A small network was trained on invented records. Each row is its activation on one of them, seen along a few directions.
Each row is followed by the record's values for the fields MUZO, KAP, KIGIZ, FASIK, PEDU.
A field that a record lacks is written absent.
The largest differences between rows may come from other fields.
Strong random noise was added to every row along 2 fixed directions; ignore it. To show where, here is one row again and again, with new noise each time:
[-136  188  148   19  -70   97 -164  -35   63  177   34 -139   69   18
 -234   37   32  216 -209  236  193   29 -166 -172]
[ -16  163  139  -32 -152  130 -110  149 -114  139   28  -79  -71 -298
 -158   76  117   22  -89 -186  202  446    5  131]
[ 156  203  140 -170 -218   32  -77  -97  -35  259  -51   28  -45 -537
 -173  216   16   50 -166   17  222  174   81   37]
[ 216  242  145 -238 -223  -51  -79 -353  104  358 -101   71   40 -546
 -221  292  -94  162 -276  358  232 -211   51 -172]

[ 175  201   88 -102  -72   20  -77 -282  159  199   65  -28   85 -351
 -169  146   66  279 -102  331  -14 -307  -97   -5]	<MUZO:modos KAP:tib KIGIZ:absent FASIK:tate PEDU:noram>
[ 279   13   48  100 -111   58  -53  136  -46   77  -87   -7   45 -534
  -53  -35  238  -64  254 -232   -5  429  178  336]	<MUZO:raf KAP:gefid KIGIZ:mozu FASIK:tate PEDU:noram>
[ 277   -9  -94    5   -9  -49  -48 -132  117  -11 -118  156   95 -197
   22  -79  162  123  152   29 -195  -94  -17  111]	<MUZO:raf KAP:gefid KIGIZ:absent FASIK:ropup PEDU:noram>
[ 186  -27 -121 -153  -80  -46   15 -321  118   72  -95  113  100   24
  -33  -55 -230   50  -43  249  101 -356  -87 -343]	<MUZO:raf KAP:gefid KIGIZ:mozu FASIK:ropup PEDU:lifa>
[ 132  -92 -171 -137   32 -226  173   -9 -114   51  -81  173 -108 -102
  121    8  -85 -165   76 -119  -26   45   55  -60]	<MUZO:modos KAP:gefid KIGIZ:mozu FASIK:ropup PEDU:noram>
[-304 -216 -100   78  121  -62  -96 -123  164 -240  -10  -98   67  744
  170 -216 -218   43  -10  280 -108 -225  -72 -308]	<MUZO:modos KAP:gefid KIGIZ:dob FASIK:ropup PEDU:lifa>
[ 154    6 -159  -15  -40  -96   40 -314   18   84 -130  114   14  -55
  126   -1   39   45  -85  284 -150 -403    8 -256]	<MUZO:modos KAP:tib KIGIZ:absent FASIK:ropup PEDU:noram>
[ 253   50   25  -37 -110   41   79 -145   58   22  -11   65  302 -353
 -167   54  438  225   73   77 -100  -53   21  228]	<MUZO:modos KAP:tib KIGIZ:absent FASIK:absent PEDU:absent>
[  58  -44  -73  198  173  -55  -68  -68  191  140  -50 -100  233  266
  -48 -111  297  242  -74  324 -303 -336 -163 -102]	<MUZO:modos KAP:tib KIGIZ:fel FASIK:tate PEDU:noram>
[  24  241   58 -270  -48  -58   14 -139  133  154   58   93  -87 -303
 -124  207 -346   16 -161  116  113 -243   12 -224]	<MUZO:modos KAP:gefid KIGIZ:tapiv FASIK:tate PEDU:lifa>
[   9   78 -169 -132  -53  -95   42 -216  121  -44 -143  109   -2   64
   49  -14 -398   -9 -190  211  137 -321   84 -382]	<MUZO:raf KAP:gefid KIGIZ:tapiv FASIK:ropup PEDU:lifa>
[   4  113 -130  -99 -143  -69  -72 -203   -8   79  -19  -50  -67  159
   98   64 -176  -68    1  154  109 -360  -75 -270]	<MUZO:modos KAP:tib KIGIZ:mozu FASIK:ropup PEDU:noram>
[-240 -131  -25  241  255   19  -44  298  -26 -160  120 -174   22  509
   23 -233  119  126   -7 -137 -150  181 -145   15]	<MUZO:raf KAP:tib KIGIZ:fel FASIK:tate PEDU:absent>
[-420  102  192  286   73  245 -287  237  158   93  364 -298  124  265
 -507 -104   19  354 -167  247  306   -2 -274 -146]	<MUZO:raf KAP:gefid KIGIZ:fel FASIK:tate PEDU:noram>
[ 138   55   61   49   41   52  -65   63   71  120  -69  -40  135 -125
 -118   44  114   84 -213   31  -69  -85  -19   24]	<MUZO:raf KAP:tib KIGIZ:fel FASIK:tate PEDU:lifa>
[ 118   17    5    2  -77 -110  151 -220   46  135 -126  140  -41 -121
   57  -32   35  -29   15    4 -124   -7    1  212]	<MUZO:modos KAP:tib KIGIZ:dob FASIK:absent PEDU:absent>
[  13 -294  -42  160   51  -46  -27 -222  191   -3 -132   59  284  176
 -127 -147  329  206  102  221 -422 -296 -136  -68]	<MUZO:modos KAP:gefid KIGIZ:mozu FASIK:absent PEDU:absent>
[  94  344  159  -71 -139  -56 -173 -335  151  320  -20   46  -10 -206
 -215  266 -253  203 -339  495  235 -473   30 -397]	<MUZO:raf KAP:tib KIGIZ:tapiv FASIK:tate PEDU:noram>
[ 274 -168  -48  -94  132  -88  120 -381  119   46 -102  146  198 -136
   62   19  147  -43   88  191 -325 -356  116  -13]	<MUZO:modos KAP:tib KIGIZ:absent FASIK:dis PEDU:lifa>
[-415 -100 -128  314  223   51  -67  173  155 -171   59 -303   66  757
 -117 -319  -90  181 -123  242  -49 -392 -339 -397]	<MUZO:raf KAP:gefid KIGIZ:fel FASIK:ropup PEDU:noram>
[ 254  121   18 -166  -73   46  -12   48 -231  160   98   37 -117 -463
   61  194 -208 -263  -23 -408   84  177  202  270]	<MUZO:raf KAP:tib KIGIZ:fel FASIK:dis PEDU:lifa>
[ 212 -198 -147  -84  -10 -140   82 -104   80    3 -154  216   55 -291
   16  158   98 -269    4  -95 -178  -47  223  171]	<MUZO:modos KAP:gefid KIGIZ:fel FASIK:absent PEDU:absent>
[ 163   96 -138 -196 -119 -139   64 -193  -13  -40 -204  238    4 -364
   47  214  138   19  -54  -50 -146  -14  285  125]	<MUZO:modos KAP:tib KIGIZ:tapiv FASIK:absent PEDU:absent>
[-127  262  188  104  -64   98  -89  260 -217   24  212 -253  -50   16
  -58  -29  -38    4   80 -113  164  174 -177    9]	<MUZO:raf KAP:tib KIGIZ:mozu FASIK:tate PEDU:noram>
[  46 -209   26  202  131  -24  -64   84  181  -15  -26 -113  256  261
 -211 -159  453   45  136  116 -290  -53 -130   98]	<MUZO:modos KAP:gefid KIGIZ:mozu FASIK:tate PEDU:noram>
[-145   53   68  138 -133  202 -132  411  -54    7  130 -137 -137 -108
 -129  -33   -4   66  -37 -294  111  341  -46  175]	<MUZO:raf KAP:tib KIGIZ:fel FASIK:tate PEDU:noram>
[  30  185  183  286   17  299 -119  119  112   85  234 -157  136  -29
 -227   10  135  218    6   83   83   39 -189   22]	<MUZO:raf KAP:tib KIGIZ:absent FASIK:tate PEDU:noram>
[-541  333  197  -28   68  222 -166   23  135  224  202 -264  -64  325
 -261  155 -588  282 -424  560  537 -476 -372 -491]	<MUZO:raf KAP:tib KIGIZ:fel FASIK:tate PEDU:lifa>
[ -49 -215 -122  136    9  134   64  306  -47 -236   -7   -5  141  189
  148 -182  154  -79  314 -433 -174  480  110  245]	<MUZO:modos KAP:gefid KIGIZ:mozu FASIK:ropup PEDU:lifa>
[ -15   -4 -105 -223  -99  -13  -20   48 -141    7  -46   84 -149 -113
   69   18 -261  -94   17 -181  196  -63   15 -133]	<MUZO:raf KAP:gefid KIGIZ:mozu FASIK:ropup PEDU:lifa>
[  -7   55  114  109 -130  227 -174  217   52   53  165 -212   65 -125
 -237  -21  193  184  -90 -220  -21  367  -59  301]	<MUZO:modos KAP:tib KIGIZ:fel FASIK:tate PEDU:absent>
[  39  193  104  -93 -141   41   21  172  -65   65   22  -65  -55 -383
 -264   27   25   40   49  -30  209  257   41  106]	<MUZO:raf KAP:gefid KIGIZ:mozu FASIK:tate PEDU:noram>
[-111   18   25  199  -61  122  -57   26  118   92  101  -66  180   85
 -207   -6   94  286 -121   17   64 -226 -209  -52]	<MUZO:raf KAP:tib KIGIZ:fel FASIK:absent PEDU:absent>
[ 263  -13  181  -67  -61  111  -33   56 -121   67  130  -72  171 -397
 -213  -37  398   66   -5 -255  -74  244    8  361]	<MUZO:raf KAP:tib KIGIZ:mozu FASIK:tate PEDU:lifa>
[ 128  -90 -262   61 -179  126   71  149 -107   32  -51   71  -50 -121
  129  -53   73  -80   66 -281  -68  235  196  226]	<MUZO:modos KAP:tib KIGIZ:fel FASIK:ropup PEDU:noram>
[ -81   13 -103   56  -12   12  135  397 -159  -82   36   16 -287   36
  142  -13   48 -252  -75 -421  -44  435  118  151]	<MUZO:modos KAP:tib KIGIZ:tapiv FASIK:tate PEDU:noram>
[-188  -89  -39  -36   97  129   10  325 -234  -96  177  -44 -211  159
  171  -39 -100 -372   78 -298  126  452  -52   97]	<MUZO:modos KAP:tib KIGIZ:mozu FASIK:tate PEDU:lifa>
[ -73    6  -40  -42 -198   -7   27   96  -82  -36  -71   75  -60  -92
   64  147   34  -74   22 -205   -4  227  110  150]	<MUZO:modos KAP:tib KIGIZ:dob FASIK:absent PEDU:absent>
[  30 -158   50    1 -128  -57   71  106 -109    6   21   85   61 -181
  -79  -48  292 -145  285 -331 -150  321   31  287]	<MUZO:modos KAP:gefid KIGIZ:mozu FASIK:absent PEDU:absent>
[-362  -84  -88  185  297  195 -130  372  -54 -316  -27 -124  161  539
   83 -344  355  -11  282 -182 -150  308  -15  108]	<MUZO:modos KAP:gefid KIGIZ:absent FASIK:div PEDU:lifa>
[-137 -206  -34  213  215 -154   16 -106  244 -139  -23  -54  344  737
 -150 -238  302  115   72  346 -305 -344 -276 -187]	<MUZO:modos KAP:gefid KIGIZ:mozu FASIK:absent PEDU:absent>
[  51  -28   98  202  130   73 -113  -27  -36   -5  -52  -81  100    3
 -234  -92  363  236   64 -145 -237  153 -142  247]	<MUZO:raf KAP:tib KIGIZ:mozu FASIK:absent PEDU:absent>
[-333  274  222   68   97  134 -177  -67  124   98  102 -287   88  290
 -206   41 -165  260 -163  386  316 -279 -273 -402]	<MUZO:raf KAP:tib KIGIZ:mozu FASIK:tate PEDU:lifa>
[-160  -34   -6   68   77  100  -28 -137  170  -27  168 -108   79  274
 -108 -114 -142  190 -170  345  166 -438 -121 -310]	<MUZO:raf KAP:tib KIGIZ:absent FASIK:ropup PEDU:lifa>
[ 213   29   74   -8 -156   -7  -33  152  -49   73  -45  -15  -29 -619
  -89   68  245 -172  240 -421   16  487  173  331]	<MUZO:modos KAP:gefid KIGIZ:mozu FASIK:tate PEDU:noram>
[ 142  101  213  -70  -65  124  -35  -92  -89  154   19  -87 -181 -401
  -39  175 -267 -112  -82  -42  224   72    8   78]	<MUZO:raf KAP:tib KIGIZ:mozu FASIK:dis PEDU:lifa>

Which values does each new row have?
[ 199   99   17  -96  -83   29   17 -147  105  136  -85  236 -118 -347
   21  115 -204   -9  -47  281   75 -218  -17 -128]	<MUZO:raf KAP:gefid KIGIZ:absent FASIK:tate PEDU:noram>
[  63 -117   76  183  -73    6   16   67 -100 -106  142  102   69 -164
    7 -106   96 -105  113 -200    2  229   28  205]	<MUZO:raf KAP:gefid KIGIZ:absent FASIK:absent PEDU:absent>
[ 324   98  113  -91 -116   50 -110  -81   10  110   26  120   94 -468
  -83   14  218   58   69  -65   79  123  171  162]	<MUZO:raf KAP:tib KIGIZ:absent FASIK:tate PEDU:lifa>
[ -94  -11  -17  155   56  186   48  280  -87   -6   -4 -101   22  199
  -60 -123  -27   77  -55 -195   25  175  -44  127]	<MUZO:raf KAP:tib KIGIZ:fel FASIK:ropup PEDU:lifa>
[   8 -167  -23  168  151 -186 -104 -229  159 -168  -24   -6  288  368
    3 -207  253  127   -6  332 -211 -229 -175 -232]	<MUZO:raf KAP:gefid KIGIZ:mozu FASIK:absent PEDU:absent>
[ 154   -5 -139  -78  -59 -132  133 -404  208   65   -5   24  -27 -110
   73  186  -81   39  -48  331   71 -640  132 -286]	<MUZO:modos KAP:tib KIGIZ:absent FASIK:ropup PEDU:noram>
[-104 -320 -223  116  145  106  115   85 -126 -224   22   83  -17  486
  259 -221  208  -43   50  -82 -324   91   54   36]	<MUZO:modos KAP:tib KIGIZ:absent FASIK:ropup PEDU:lifa>
[-138 -106 -128  129   48   32   37  409 -314 -195  -34  -50 -219  121
  195 -160  -64 -271  260 -395   56  324   34  130]	<MUZO:raf KAP:gefid KIGIZ:mozu FASIK:ropup PEDU:noram>
[-202  145  195  242   29  219 -228  182  156   21  288 -439  265  380
 -234 -212  210  304  -35   12  -22  173 -224   49]	<MUZO:modos KAP:tib KIGIZ:fel FASIK:tate PEDU:lifa>
[ 171  -49 -180  -62 -109  -68   58  148 -100 -147 -135  165 -347 -211
  157  130 -267 -310   15 -404  103  267  313   42]	<MUZO:raf KAP:gefid KIGIZ:tapiv FASIK:ropup PEDU:noram>
[ 430    3  132  -33 -175   23   20   38  -71  135    9  -94   51 -609
 -193  111  354  -36    8  -79   49  183  201  415]	<MUZO:raf KAP:tib KIGIZ:mozu FASIK:tate PEDU:noram>
[ -92   62  -83  -60  -11  -52  120  109  -98 -114   -1  129 -122 -234
  234  -37   70  -64  131 -301 -117  336  149  227]	<MUZO:modos KAP:tib KIGIZ:absent FASIK:absent PEDU:absent>
[-295  170  131   98   77  281 -162  126   63   66  143 -134  -77  268
  -71  -96 -107  137 -163  132  222 -116 -313 -124]	<MUZO:raf KAP:tib KIGIZ:absent FASIK:tate PEDU:lifa>
[ 208  -36  -39   31  103 -179  161 -220   27   -1  -98  140  -21  -97
  101  -57 -143  -23   87  309  -68 -307   40  -79]	<MUZO:raf KAP:gefid KIGIZ:absent FASIK:ropup PEDU:noram>
[-335  -30    5  206   38  162 -249   52  117 -101  148 -121   32  386
 -108 -217   34  197 -100  254   57 -103 -332 -239]	<MUZO:raf KAP:gefid KIGIZ:absent FASIK:tate PEDU:noram>
[ -93 -245 -237 -175  114  -90  132  -75  -21 -172 -134  202 -163  155
  305  -97  -91 -316  -29  -37  -71 -157  107  -88]	<MUZO:modos KAP:gefid KIGIZ:absent FASIK:ropup PEDU:lifa>
[ 272  -12  -75 -103 -105 -102  179 -281  -34   20  -45  177  116 -422
   96  134  142   66   39   27 -103 -130   80   61]	<MUZO:modos KAP:tib KIGIZ:absent FASIK:absent PEDU:absent>
[-320   23  208  248  144  299 -116  240  116 -198   71 -300   95  607
  -99 -222  126  220  -30   32  -36  188 -477  -60]	<MUZO:raf KAP:tib KIGIZ:mozu FASIK:tate PEDU:lifa>
[ -39  -24  -42   79    8   12  -79   10 -100 -120   -4   61  -89 -248
   14 -103  115 -147   14 -259   16  294  -17  167]	<MUZO:raf KAP:gefid KIGIZ:absent FASIK:absent PEDU:absent>
[ 176  -31  108  131   32   -9 -170    2   46    1   76  -50  374  -93
 -274  -60  240  114   24  148   -1    0 -111  195]	<MUZO:raf KAP:gefid KIGIZ:mozu FASIK:absent PEDU:absent>
[-220   95  -58    1   23  -60   20  -45 -182   62   17  121 -223   71
  151  119 -290 -126  -52 -164   52  121  137  -22]	<MUZO:modos KAP:tib KIGIZ:tapiv FASIK:absent PEDU:absent>
[ 233  180   72  -71  -65   21   13   59   23  -13  -38   46  -16 -566
  -72   71  135  -44  141  -95  -66  116  204  187]	<MUZO:raf KAP:gefid KIGIZ:absent FASIK:tate PEDU:noram>
[-298   51   19  -83  -33  190   14  549 -300    2   62  -10 -356 -225
  104  -47  -90 -321  157 -627  266  624   47  246]	<MUZO:modos KAP:gefid KIGIZ:mozu FASIK:tate PEDU:lifa>
